Each row below holds a small network's activations on one input, seen along a few directions.
In each table, some parts of the input vary, and every possible input appears once, in random order.
Descriptions start from the smaller parts, as in this example, which fits no table here: ring(8) and (point or ring(11) or (values(2) and line(6))).
Shared parts are said once, and a part with two or three values counts as separate values.
(in the rows, 128 means zero)

Other details of the inputs shift rows strongly along three fixed directions, in all tables alike. That doesn't count.

Rows:
x1: [127 148 125 108 118 136 174 134 184 132 100 110 146 112]
x2: [130  99 170 138 143 113  91 147  97 128 135 135 143 135]
x3: [129 144 114  98 128 146 173 139 194 143  96 115 135 116]
x4: [142 127  97 130 125 156 149 142 127 116 137 124 148 158]
x5: [125 143 103  99 127 145 177 132 174 135  94 116 125 124]
x6: [105 147 151 106 164 131 109 117 125 131  96 156 125  88]
x7: [188 141  59 189  78 135 118  79 105 114 210 109 129 170]
x8: [148 137 120 147 111 139 137 144 137 125 132 110 164 134]
x9: [129  95 163 125 148 126  86 137  87 139 152 138 119 148]
x10: [162 112 137 200  86 136  82 106  59 120 204 128 121 150]
x11: [119 103 168 147 130 130  95 151  72 126 142 140 131 149]
x12: [129 141 127 107 127 139 178 130 186 121 100 117 145 112]
x13: [129 114  89 112 151 152 144 205 136 105 129 135 214 198]
x14: [180 135  60 210  68 120 126 113 105  91 189 118 156 163]
x15: [141 128 144 147  95 110 108  79 128 152 141 121  63  95]
x16: [109 105 165 106 156 114 117 101 112 146 102 137  79 114]
x17: [122 119 186 130 118  93  99 104 123 151 109 121  82  85]
x18: [137 126 102  92 157 173 150 199 149 117 130 121 211 193]
x19: [126 107 175 137 130  99  85 139  92 132 150 134 124 140]
x20: [113 111 196 110 153 119 119 139 132 141  89 131 117  97]
x21: [ 96 137 157 112 150 109 109 104 110 140 132 142  95  65]
x22: [115 103 156 140 129 104  91 152  87 126 145 142 127 155]
x23: [154 156  76 148  90 142 172  62 154 133 129 103  90 112]
x24: [159 153  86 141  88 145 169  76 172 138 139 105  93 105]
x25: [147 170  69 157 119 153 144  63 159 110 133 137 102  80]
x26: [ 96 119 145 138 173 137  71 140  63 122 141 154 114 113]
x27: [122  96 170 137 137 118  87 144  91 132 152 141 131 145]
x28: [115 120 191 122 116  93 102 102 118 152 117 122  78  91]
x29: [107 111 173  80 162 107 116 136 145 153 102 136  95 120]
x30: [130 131 106 122 137 150 146 211 133 111 112 118 224 179]
x31: [127 132 110 127 113 116 174 103 171 113 106 127 118 106]
x32: [136 131 106 111 126 132 168 114 193 129 109 128 120 111]
x33: [133 140 115 129 118 132 180 118 176 115  87 120 130 100]
x34: [137 138 109 149 104 139 145 147 120 115 137 116 163 148]
x35: [126 128 109 110 141 154 161 167 153 119 106 130 163 152]
x36: [128 127 102 105 141 137 137 204 154 110 140 128 216 195]
x37: [132 118 156 143 111 105 127  82 134 131 133 130  85  91]
x38: [145 151 107 118 115 142 161  81 165 147 119 103 101 111]
x39: [130 145 107  85 125 133 162 128 190 141 105 111 127 127]
x40: [115 117 160 101 144 106 123 128 157 149 106 136  94 112]
x41: [179 140  48 188  82 136 130  93 101 105 195 114 138 178]
x42: [119 105 145 129 141 112 100 158 101 132 133 141 128 157]
x43: [149 154  86 158  67 113 167  78 162 116 132 109 101 103]
x44: [181 140  52 192  62 141 122  99  94 111 201 110 131 170]
x45: [112 114 181 105 150  93 114 140 146 140  94 132 113 105]
x46: [162 121 130 200  77 133  83 107  63 130 203 120 121 146]
x47: [124 141 109 111 122 140 173 134 176 137  92 121 124 115]
x48: [ 87 133 155 120 148 104 109 102  93 136 124 147  83  65]
x49: [101 118 162  92 143 112 122 148 138 150  88 132 105 119]
x50: [112 112 155 127 125 114  96 160  93 133 132 133 138 152]
x51: [120 112 179 115 142 128 117 117 131 151 109 135  85 101]
x52: [128 150  96  97 122 130 168 105 174 136  95 108 115 126]
x53: [130 127 155 144  93 104 109  85 127 146 140 122  73  95]
x54: [124 124  85  90 157 144 150 210 149 110 123 129 210 205]
x55: [132 135 106  89 146 138 170 110 187 132 103 120 129 126]
x56: [125 129 106 108 147 158 160 212 138  98 116 125 232 191]
x57: [111 115 184  85 168 132 119 118 126 156  97 126  97 117]
x58: [108 134 160 126 152 120  82 130  72 129 144 154 141 109]
x59: [165 128 114 169  95 130  80  95  68 137 193 109 117 164]
x60: [118 106 160 139 132 100  93 154  83 122 141 138 137 154]
x61: [118 160  86 121 149 151 147 101 171 116 121 134 113  81]
x62: [155 152  85 166  68 112 162  80 164 116 125 108 104  97]
x63: [ 93 108 163  94 153 112 139 143 148 132  86 144 117 116]
x64: [123  99 154 141 142 113 101 156  90 118 126 138 150 145]
x65: [139 131 108 193 131 147  64 107  40 106 178 155 121 133]
x66: [ 90 140 160 113 150 108 111 108  98 132 104 156 103  75]
x67: [110 159  87 107 149 139 163 116 173 120 125 125 127  79]
x68: [ 95 122 137 132 165 128  87 148  66 122 153 144 127 114]
x69: [132 129  97 118 121 129 171  95 172 123 110 129  97 110]
x70: [102 114 149  98 159 146 118 225 105 127 114 132 207 188]
x71: [128 157  86 143 133 147 126 126 113 103 127 150 162 126]
x72: [104 103 179  95 177 137 102 156  84 144 105 135 129 154]
Each input here is: values(2) and (ring(6) or (ring(5) and line(6))).
Question: The inputs of x36 and x22 match in every part but the values(2) part. If x2 is changed in the same way as x36 into x22, which row does it become?
Answer: x64
Question: The inputs of x57 and x72 match in every part but the values(2) part. If x40 is changed in the same way as x57 into x72, which row does it become?
Answer: x42
Question: Start at x67 and move only the ring(6) part, one step at a time. The first step leads to x61. Which rows follow, in order?
Answer: x25, x6, x58, x21
Question: Change only the values(2) part in x31. List by row number the other rows that result.
Answer: x37
Question: Change only the values(2) part in x26. List by row number the other rows that result.
Answer: x61

Rows:
x73: [135 160  84 196  77 124 152  11 118 110 150 142  32  26]
x74: [ 94  95 211  85 161  93 119 122 136 151  83 139  76  98]
x75: [133  93 171 143 138 123  60 184  52 133 177 137 160 186]
x76: [ 80 124 218  64 153  95 147 116 170 171  46 121  75  63]
x77: [163 120 105 201  57  95 116  28 102 125 178 120  31 106]
x78: [ 91 123 170  59 205 146 112  91 126 177  89 144  42  84]
x79: [168 137  86 147 100 157 166 141 162 108 137 107 177 161]
x80: [168 119 109 205  58  96 122  17 114 130 172 126  23  94]
x81: [148 142  69 130  98 133 152 150 164 117 151 109 162 162]
x82: [136 129  94 110 128 139 175 158 179 111 125 117 184 163]
x83: [117 118 132 167 145 139  60 154  18 103 180 160 171 146]
x84: [110 163  64 136 142 172 163 166 139  94 125 138 184 127]
x85: [107 134 153 133 166 126  66 153  80 115 135 164 161 122]
x86: [107 177  66 101 161 140 177 137 201  96  89 139 171  86]
x87: [161 147  65 150  85 137 157 136 147 116 146 108 171 169]
x88: [100  98 207  88 161 112 114 140 139 162  62 137  85 108]
x89: [113 102 172 104 149 115  92 174 112 149 125 135 134 150]
x90: [149 139  91 122 113 144 157 164 169 115 149 112 185 160]
x91: [150 152  66 138  87 132 163 138 150 115 137 102 165 167]
x92: [115 170  54 114 154 140 179 128 181  91 104 138 174  90]
x93: [142 146  77 107 110 145 192 138 208 118  88 107 150 143]
x94: [136 143 108  97 126 152 197 145 218 124  82 106 165 125]
x95: [130  96 171 141 136 130  64 188  64 136 181 126 175 177]
x96: [132 104 178 146 125 116  71 162  47 138 160 124 152 168]
x97: [178 120 111 219  51  98 119  10  94 120 192 126  27  98]
x98: [118 110 177 119 139 114  98 166  81 140 124 129 147 159]
x99: [ 81 109 231  52 175 103 154 119 188 169  15 136  55  61]
x100: [121 115 143 110 185 167  41 148  25 146 182 136 148 188]
Question: What do these inputs look like to the network?
Answer: values(2) or line(6) or (values(4) and line(5))
Question: Change only the line(5) part in x79. List by row number the other rows that result.
Answer: x88, x93, x94, x99

Rows:
x101: [110 126 136  89 184 156 123 197 120 122 111 138 197 161]
x102: [158 113 146 187  86 108  86  76  75 134 171 125  75 125]
x103: [112 138 138 135 127 110 134 110 151 122 106 140 102  71]
x104: [140 181  35 116 114 156 196 108 204 110 114 118 156 108]
x105: [158 112 144 191  83 112  87  78  70 134 171 124  76 127]
x106: [151 122 111 147 109 131 121 146 116 121 166 118 161 168]
x107: [113 131 118 105 149 125 145 109 151 133 106 131  99 104]
x108: [114 117 181 108 128  97 127  89 149 155  99 127  63  84]
x109: [ 97 136 155 100 153 114 121  93 135 146  98 143  64  76]
x110: [119 113 146  91 159 131 124 193 135 130 111 128 187 177]
x111: [166 145  68 156  78 139 167 108 162 113 159 105 141 142]
x112: [163 112 107 187  94 143  90 157  56 115 199 119 173 199]
x113: [143 160  44 118 116 161 201 111 206 105 118 124 148 123]
x114: [100 102 183  87 161 123 109 186 114 146 104 129 148 151]
x115: [103 103 181  93 162 123 109 182 112 144  96 132 145 152]
x116: [124 127 125 158 123 121 111 138  83 105 149 141 154 132]
x117: [103 138 157 109 150 125 125  96 136 140  98 134  87  75]
Question: What do these inputs look like to the network?
Answer: values(2) or ring(6) or ring(9)

Rows:
x118: [154 142  91 150  90 126 151  91 154 123 148 114 111 126]
x119: [144 130  93 131 116 143 150 146 148 118 131 119 159 159]
x120: [139 143 103 151 112 131 134  80 124 125 141 128  98 103]
x121: [ 86 122 177  77 184 127 117 158 127 142  78 142 127 110]
x122: [142 119 142 150 109 112 106  93 106 140 151 122  85 118]
x123: [111 117 155 125 153 128  92 139  90 133 137 143 125 125]
x124: [142 141 104 158 106 129 127  76 119 124 153 133  93  99]
x125: [117 144 111  74 149 142 187 175 207 125  76 116 183 134]
x126: [124 108 160 120 138 117  99 143 101 139 138 129 125 147]
x127: [121 103 166 127 136 121 101 143  95 137 129 133 122 148]
x128: [130 140  92 130 141 154 131 163 126 108 143 130 184 155]
x129: [144 140  90 129 118 149 151 169 149 114 135 115 194 166]
x130: [113 120 157 130 152 130  93 137  88 131 131 139 123 122]
x131: [112 112 160 134 145 106  91 143  95 122 128 148 131 127]
x132: [142 142 103 156 106 129 128  75 119 124 150 131  92 100]
x133: [149 126 116 155  98 122 139  86 135 129 139 119  91 115]
x134: [102 107 159 128 150 111  93 167  81 123 130 146 143 140]
x135: [109 106 171  98 156 123 115 165 117 141 104 136 132 147]
x136: [ 90 144 170  54 143 104 199  88 242 156  23 120  61  34]
x137: [116 125 142 127 149 133 102 140 101 128 138 139 134 126]
x138: [126 131 137 143 129 125 111  95 101 133 133 134  93 103]
x139: [143 132 130 153  99 124 128 107 123 128 143 120 117 121]
x140: [156 134  91 155  92 132 157  95 150 118 144 115 117 131]
x141: [144 137  82 120 121 145 150 166 152 114 140 116 185 179]
x142: [147 146  86 131 109 146 162 150 161 115 132 115 177 152]
x143: [127 118 139 123 131 123 111 139 118 137 133 125 127 142]
Question: What do these inputs look like to the network?
Answer: values(2) or ring(9) or (values(3) and ring(5))
Question: Start at x123 and move only the ring(9) part, one step at a time. The first step leads to x124. Which rows follow, in order?
Answer: x132, x120, x138, x121, x130, x128, x137
